These are the activations of a small neural network, seen along a few directions. Each row is one input.
Each table varies a few parts of the input and shows all the possible inputs, shuffled.
Descriptions start from the smaller parts, as in this example, which fits no table here: one of 4 places along a line, together with either a single point or one of 11 places around a ring or (one of 2 separate values, together with one of 8 places around a ring).
Shared parts are said once, and a part with two or three values counts as separate values.
In the rows, 128 means zero.

Other details of the inputs vary at random and push rows far along two fixed directions, the same in every table; ignore that.

Table:
r1: [ 75 119  79 122 101 115  94 109 131 125 116  99 127 119 146]
r2: [119 124 152 168 159 127 168 131 152 103 153  98 151 150 129]
r3: [173 143 139  88 101 151  86 139  89 180  97 204  92 100 109]
r4: [157 135 139  95 104 143 111 140 110 153 122 159 107 115 115]
r5: [149 119 170 161 186 135 195 134 167 104 157 102 159 152 118]
r6: [ 78 113  98 155 111  97 115 119 125 105 117 105 140 137 156]
r7: [199 145 189 134 191 181 199 138 153 123 175 125 139 149  92]
r8: [ 76 124  77 130 103 112 100 105 124 114 123 109 118 126 154]
r9: [150 136 146 138 169 156 162 124 156 133 154  96 141 139 112]
r10: [ 84 114 104 152 116  97 112 122 128  99 117 104 138 143 152]
r11: [ 80 122  81 119 100 104 102 113 121 124 120  96 122 118 151]
r12: [ 82 112 106 143 117  93 116 118 132 101 115 109 138 145 150]
r13: [175 146 142  87  98 151  88 139  88 176  95 199  92 109 106]
r14: [207 138 210 160 220 165 235 156 179 117 179 120 166 155  89]
r15: [ 85 112 103 154 118  98 115 123 131 101 117 107 137 133 155]
r16: [ 79 112 102 147 113  94 120 117 130 108 116 110 140 139 154]
r17: [ 83 123  84 129 111 115 100 107 128 112 124 113 119 123 156]
r18: [177 142 140  88 100 141  91 135  83 174 101 204  98  93 107]
r19: [117 130 103 119 110 118 103 112 116 138 117 125 123 114 132]
r20: [ 85 125  84 124 106 104  91 104 125 117 115  97 127 122 151]
r21: [171 137 139  82  84 146  98 147  86 177 110 201  90  99 103]
r22: [126 127 131 131 153 147 148 122 158 116 148  85 145 138 123]
r23: [128 128 144 156 167 121 172 135 163 100 150  96 159 158 127]
r24: [188 136 164  97 129 160 135 149 117 163 137 172 111 110  99]
r25: [175 142 149  86 106 144 114 145  90 163 113 179 100 109 105]
r26: [ 76 121  94 148 115  93 122 121 136 108 119 107 143 139 157]
r27: [167 130 189 161 182 149 190 146 154 113 160 124 147 144 106]
r28: [ 79 119 111 154 118  98 112 122 131  98 121 106 134 142 150]
r29: [126 124 131 132 157 147 149 122 158 121 151  89 145 129 124]
r30: [172 139 141  80  96 140  97 146  79 175 103 201  91  93 109]
Description of these inputs: one of 3 separate values, together with either a single point or one of 4 places along a line or one of 5 places around a ring.
Q: Changing only the choice among 3 separate values turns r20 into r18. The same change can be made to r4. Which row results?
A: r24
Q: Change only the choice among 3 separate values in r6. List by row number the other rows that result.
A: r10, r15
Q: Start at r9 and move only the place on the ring of 5, one step at a time. The first step leads to r1. Which rows follow, in order?
A: r21, r11, r19
Q: Start at r14 and move only the place on the line of 4, one step at a time. The first step leads to r5. Which rows follow, in order?
A: r15, r27
